These are the activations of a small neural network, seen along a few directions. Each row is one input.
In each table, some parts of the input vary, and every possible input appears once, in random order.
A made-up example of a description, with smaller parts first: line(6) and (point or ring(9) or (values(3) and ring(5))).
Shared parts are said once, and a part with two or three values counts as separate values.

Other details of the inputs vary at random and push rows far along two fixed directions, the same in every table; ignore that.

Rows:
row 1: [-19   8  45 -40   9   5 -59  -9  -5  28 -52]
row 2: [-25 -12 -14  17   1   4  28  41  15   0  18]
row 3: [-20 -18  42 -31   3 -21 -49 -10  33  42 -55]
row 4: [ -9 -12  -8  17 -23  24  25  -5   5 -12  18]
row 5: [-11  -5   5   8   2   9  46   0  -7 -13  13]
row 6: [ -5   0 -10  18 -17  20  34  -5 -11   6  14]
row 7: [-24 -11  40 -36   2   1 -56 -22   5  18 -58]
row 8: [-10  -9  -4  17 -11  11  41  -6 -10  -6   7]
row 9: [-26 -12 -15  13   6  -6  44  22  17  10  13]
row 10: [ -9  -4  -5  16 -11  13  42  -5 -13   0   9]
row 11: [-12 -12   2  13  -6  12  41   2 -10 -16   7]
row 12: [ -3   6  -5   6  -8  18  38 -11  11  -2  27]
row 13: [ -8  -2  -5  14 -19  29  20   2   8 -14  25]
row 14: [-16  13  36 -41  -1  14 -67 -23  16  34 -37]
row 15: [-16  -2  41 -30   5 -19 -50  -8  26  57 -52]
row 16: [ -4   3 -11  16 -19  23  32  -9  -3   7  20]
row 17: [-21 -11  32 -36  -2  -2 -53 -35  11  25 -56]
row 18: [ -8  -7  -6  14 -18  24  25  -5  11 -15  23]
row 19: [-23  -2 -16  14   6  -1  39  29  12  18  18]
row 20: [-12  -9   6   9   0  11  42   4  -6 -20  12]
row 21: [ -5   1  -8  18 -24  32  18   6  -4  -3  22]
row 22: [-12  -8  11   6   2  16  35  14  -2 -25  19]
row 23: [ -4   8  -9  11 -15  23  31  -9   4   4  26]
row 24: [ -7   8  10   6   3  24  31  22 -11 -11  25]
row 25: [-11  -2   1  12  -5  11  45  -1 -14  -4   9]
row 26: [-9  1  7  3  6 10 46  3 -6 -9 20]
row 27: [-25 -12  40 -37   4  -4 -50 -29   6  22 -60]
row 28: [ -7  -7  -8  18 -24  28  20   2   1 -10  20]
row 29: [ 91  19 -98  25  46 -98 -32  34 -18 -36  32]
row 30: [ -7 -15   1  28 -17   5  27  31  15   4  16]
row 31: [ -6  -2 -12  15 -19  17  35 -15   0   4  19]
row 32: [103   9 -76  16  45 -92 -23   4 -29 -76  31]
row 33: [-20  -1  41 -46   4   7 -59 -27  29  16 -39]
row 34: [-13  17  38 -46   8  10 -60 -25  20  34 -36]
row 35: [ -7   1  -4  17 -11  17  38   1 -17   3  11]
row 36: [ -9 -10 -10  17 -18  14  38 -12  -4  -2  10]
row 37: [ -5   5  -8  18 -22  31  20   3  -5   3  24]
row 38: [ -8  -7  -7  11 -16  20  32 -12  11 -11  22]
row 39: [ -4  -8   1  28 -17   9  26  35  10  11  18]
row 40: [ -9   3   8  12  -3  24  28  21 -14 -16  18]
row 41: [ -4  -3   0  27 -15   9  28  32   9  18  18]
row 42: [ -6  -4  -4   7 -10  20  34  -8  15 -15  25]
row 43: [-24  -9  45 -39   8  -2 -53 -17   4  14 -57]
row 44: [ -9   0   5   8   2  10  46   1 -10  -8  15]
row 45: [-21  -4 -14  17   1   6  26  44  10   6  20]
row 46: [-23  -7 -17  12   6  -6  44  23  15  15  16]
row 47: [-22  -7  36 -33  -5   9 -65 -20   7  23 -52]
row 48: [-12  -7   1  12  -5   9  45  -2 -11  -9   7]
row 49: [-23  -1  53 -48  18   2 -58  -6  10  10 -45]
row 50: [  93   13  -53  -28   38 -105 -117  -45  -10  -22  -36]
row 51: [-12  -4   8  12  -3  20  29  18 -10 -23  17]
row 52: [ -5 -10  -3  24 -12  -4  44  14  14  20  14]
row 53: [105  18 -81  27  31 -80 -38  17 -46 -66  27]
row 54: [ -5   3  -7  21 -20  29  22   7 -14   2  17]
row 55: [109  26 -85  21  27 -72 -45   7 -22 -64  44]
row 56: [-20  10  50 -44  16   5 -58  -7  -1  25 -47]
row 57: [-23  -4  45 -38   7   3 -57 -10   1  15 -54]
row 58: [ -8 -12 -10  15 -21  20  32 -13   5  -7  17]
row 59: [-18   8  43 -40  12   2 -53 -14  -5  32 -53]
row 60: [ -3   6 -11  18 -19  28  26  -2  -5   6  23]
row 61: [  73    3  -55  -27   59 -122 -120    4    5  -21  -38]
row 62: [-14  14  38 -48   8   5 -55 -32  22  35 -38]
row 63: [ -6   0  -5   6  -9  17  38 -12  13  -8  26]
row 64: [106  13 -94  28  23 -88 -28 -14 -36 -50  25]
row 65: [-14  15  39 -45   6  13 -65 -19  19  30 -34]
row 66: [-17   6  33 -44   2   0 -52 -42  22  35 -42]
row 67: [ -7  -2  -9  11 -15  17  36 -16  11  -5  22]
row 68: [-7  6  8  4  6 15 42  9 -9 -6 22]
row 69: [106  20 -86  31  27 -78 -40  10 -47 -56  27]
row 70: [ -6  -2  -7  21 -22  29  20  10 -12  -4  16]
row 71: [ -8   3   1  13  -5  15  41   5 -17  -1  11]
row 72: [ -4   3  -9  20 -17  26  28   2 -13   5  16]
row 73: [ -8  -1  -1  20 -16  26  23  15 -18  -8  12]
row 74: [-21   6  53 -48  18   6 -58  -2   5  17 -43]
row 75: [ -3  -3   0  27 -13   6  33  26   9  23  17]
row 76: [  96   24  -46  -24   46  -99 -123  -22  -32  -17  -41]
row 77: [ -7   5   5   8   1  15  42   7 -13  -4  16]
row 78: [-22  -1  49 -51  22  -9 -40 -23  12  19 -47]
row 79: [ -9 -20   1  27 -16   2  33  24  18   3  13]
row 80: [-16  14  36 -42   2  11 -63 -29  17  38 -39]
row 81: [-11 -14  -7  20 -21  22  27  -2  -4 -12  11]
row 82: [-17   9  37 -41  -3  14 -69 -21  18  27 -38]
row 83: [-36   2  30 -38  19 -11 -59  15  24  48 -46]
row 84: [-12  -9   8  12  -2  16  35  11  -7 -24  14]
row 85: [ -7   0  -1  10 -13  29  22   6  11 -17  28]
row 86: [ -8 -15  -1  24 -13  -6  44  13  18  14  12]
row 87: [ -6   9   9   6   6  21  36  16 -11  -7  24]
row 88: [ -7   9   6  11   2  20  35  14 -16  -5  18]
row 89: [-26 -17 -16  14   4  -5  40  27  19   3  14]
row 90: [103   9 -86  32  26 -81 -40   9 -42 -69  24]
Each input here is: ring(9) and (values(2) or line(8)).
Changing only the ring(9) part turns row 74 into row 49. The same change can be made to row 45. Which row results?
> row 2
Changing only the ring(9) part turns row 54 into row 36. The same change can be made to row 1. Which row results?
> row 48
Change only the values(2) part in row 30. List by row number the other rows that result.
> row 2
Change only the values(2) part in row 45. List by row number the other rows that result.
> row 39
Change only the ring(9) part in row 67. List by row number the other rows that result.
> row 13, row 14, row 18, row 23, row 38, row 66, row 80, row 82

Rows:
row 91: [-23 -10   8 -17  18 -20  -8   4   0  19 -31]
row 92: [ -3  -2 -14  13 -11  13  31  -1  19  -5  33]
row 93: [ -9 -12   5  14 -10  18  42  -3  -5 -27  14]
row 94: [ -3  10  20 -25  14   6 -30   1  -1  -7 -13]
row 95: [ 112   10  -83    4   32 -105  -76  -21   -6  -48   11]
row 96: [ -3 -14 -12  21 -24  14  31  -7  12  -8  21]
row 97: [-4  9 -3  7  2 17 42  5 -8 -4 27]
row 98: [ -3   6  18 -11   1  10 -30  -3 -22  11 -23]
row 99: [-11  -6  30 -13  19 -17 -23  28   9   7 -23]
row 100: [-4 -2 -5 30 -6 -4 38 36  6 16 18]
row 101: [  0   6   4 -12  -8   6 -44  -1   8  11  -9]
row 102: [  0   1   5  -5 -11  12 -45   0   3  12 -14]
row 103: [  0  10  15 -18   6   8 -26  -4 -16  11 -18]
row 104: [ -7 -11  24 -15  -2   1 -24 -16  -6 -12 -29]
row 105: [105  12 -88  31  30 -84   3  -7 -37 -64  42]
row 106: [ -1  -1 -13  17 -13   6  40 -11   3  -1  20]
row 107: [-20 -16  -4 -12   7 -19 -24   7  25  19 -23]
row 108: [ -1  13  15 -23  12   3 -23  -6  -9  12 -15]
row 109: [-12 -10 -27  23   0 -11  39  19   4   7  10]
row 110: [-24 -16  -9  14   9  -2  41  27   1 -18  11]
row 111: [ -4   9  20 -28  19   1 -23  -5   7  -8 -11]
row 112: [ -8  -7   2   8  -3  14  42  -2   0 -27  20]
row 113: [-5  2 -1  7  1 14 48 -4 -6 -3 22]
row 114: [  0  -5   9  -5 -12  -3 -22 -25  -1  15 -30]
row 115: [ -5  13  12 -12  -6   9 -31  -6  -2  22 -18]
row 116: [ -3  -6 -10  23 -19  11  41 -12  -2  -1  15]
row 117: [ -7  -7  21 -19   0  -3  -9 -26  -6  11 -28]
row 118: [ -7   7  23 -20   7  10 -34   3  -8  -8 -17]
row 119: [ -4   8  10  -5  -9  11 -34  -5  -9  20 -21]
row 120: [ -1  -8  17 -13  -3  -3 -17 -23 -14   7 -31]
row 121: [  2 -12   5  -7 -16  -2 -33 -20  11   7 -23]
row 122: [ -3 -11  -8  28  -9   1  28  40  19  10  23]
row 123: [ -9   2  24 -27  17  -1 -16 -14   9  -6 -14]
row 124: [ -9   3  24 -14   2  15 -36   4 -13  -8 -20]
row 125: [ -6   4 -12  14 -17  28  23  14  11  -1  33]
row 126: [ -2   4 -16  12  -9  17  25   7  17  -4  36]
row 127: [-6 11 -8 13 -7 20 37  2  6  7 26]
row 128: [ -4   8   9 -17   5  -6 -16 -22  14  21 -14]
row 129: [ -1  13 -13  17 -10  21  30   8  -3   4  26]
row 130: [-6 -5  4 22  2 -2 43 38 -7  8 16]
Changing only one part turns row 108 into row 125. The same change can be made to row 113. Which row results?
> row 92
Changing only one part turns row 95 into row 112. The same change can be made to row 122. Which row results?
> row 99
Describe the family of inputs behind these rows.
> line(4) and (values(2) or line(8))
Change only the line(4) part in row 98. List by row number the other rows that result.
> row 102, row 119, row 124
Change only the line(8) part in row 115. List by row number the other rows that result.
> row 106, row 114, row 116, row 119, row 127, row 128, row 129
Change only the values(2) part in row 109. List by row number the other rows that result.
> row 100

Rows:
row 131: [ 11  28  47 -30   9  13 -62 -18 -41  13 -30]
row 132: [ 53  -9 -64  16  16 -36 -14  -8 -45 -81  27]
row 133: [ 35  13 -37  55 -77  65  54 -39   2 -14  73]
row 134: [ 14   5 -18  10  17  -8  79  11 -11 -21  48]
row 135: [-58 -16  14  15 -61  40  40 -32  61  77  -2]
row 136: [-39 -17 -16  65 -31  32  83  75  -3   6  28]
row 137: [ 47  -5 -15 -31  -4 -57 -84 -87  36  35 -48]
row 138: [ 63  22 -58  21  34 -38  -1 -11 -71 -48  22]
row 139: [  4  28  46 -41   8  17 -70 -21   9 -22 -20]
row 140: [ 43  17 -58  21  27 -17  20 -11 -21 -84  49]
row 141: [ 87   3 -41   7   7 -34 -58   1 -40 -78  25]
row 142: [  4   9  25 -27  32 -62 -57   3  -6  44 -48]
row 143: [-29  10  39 -51  23 -12 -12  10  30  43 -33]
row 144: [ -1 -29 -28  35 -11 -19  54  44   6 -29  36]
row 145: [-73 -27  55   9 -25  31  48  29  11  40 -32]
row 146: [-10 -19  29  -9   6 -19   1  -6 -12   2 -49]
row 147: [ 54   8 -55  19  31 -79   3  26  14 -50  40]
row 148: [-70 -40   9  33 -23  52  56  62  28  19  26]
row 149: [-48 -15 -26  49 -64  62  57   6  59  70  34]
row 150: [  7  -2  28 -52  43 -49 -56 -27  29  -7 -42]
row 151: [-14  23  17 -41  19  14 -15 -25 -22  -6  -5]
row 152: [-68  -7  13  24 -14  50  59  58  47  19  36]
row 153: [-39  -9  63 -30  20  10   7 -17  -4  46 -50]
row 154: [ 13  13 -45  12  24 -10  20  60  13  14  39]
row 155: [ 34  13  36 -28   5   0 -93 -17 -31 -10 -59]
row 156: [ -8   5 -14  30  11 -13  14  51 -12  30  16]
row 157: [-22  28  66 -55   3  63 -28 -17  -2  20 -15]
row 158: [ 52   5 -59  38   4 -19  25   4 -62 -70  14]
row 159: [-64 -43  67 -27  -5  32  16 -10  26  18 -40]
row 160: [ 20  11 -23 -37 -25  -8 -86 -94  11  25 -42]
Describe the family of inputs behind these rows.
> line(5) and (point or ring(5))
Changing only the line(5) part turns row 155 into row 158. The same change can be made to row 131. Which row results?
> row 138
